Here are a small network's activations along a few directions, averaged over the inputs that share one value of a field.
Related values have similar rows: they may be neighbours, one step apart, or belong to one group.
(in the rows, 500 means zero)
Strong random noise was added to every row along 2 fixed directions; ignore it. To show where, here is one row again and again, with new noise each time:
[632 528 255 703 500 459 604 611 572 710 623 347 512 590 740]
[522 422 344 543 587 674 592 578 574 446 526 500 454 550 463]
[561 495 398 637 504 420 606 585 478 649 585 375 576 546 757]
[557 479 374 618 524 486 602 585 509 603 573 404 541 550 682]


Values of W:
w9: [612 626 567 678 463 358 338 285 473 587 577 375 488 487 665]
w11: [309 289 592 324 682 838 552 533 446 132 385 646 499 461 223]
w6: [440 455 718 397 539 349 517 654 299 471 490 561 614 407 527]
w5: [532 605 681 401 525 377 659 703 404 559 557 427 663 364 508]
w1: [483 557 523 554 348 391 338 338 516 518 456 546 523 558 540]
w12: [323 481 504 412 420 684 331 346 737 318 336 662 443 532 203]
w3: [606 554 366 515 580 713 415 250 625 462 445 524 313 632 201]
w2: [285 320 487 242 505 835 429 326 587 121 371 771 367 448  34]
w8: [530 467 618 397 509 422 564 743 413 501 461 470 462 442 491]
w7: [660 681 327 606 414 480 316 297 616 648 527 431 371 633 595]
w10: [537 559 383 461 577 523 595 668 615 437 501 603 334 449 306]
w4: [398 365 621 387 486 536 511 507 413 490 502 583 536 400 460]
The values of W form a tree with 4 forks.
Which values are neighbours of w4? Give them in the order they are listed. -> w11, w6, w2
Which values are neighbours of w3? Give them in the order they are listed. -> w7
Which values are neighbours of w12? Give them in the order they are listed. -> w1
How many steps from neighbour to neighbour lead from w8 to w10, at the fewest? -> 2
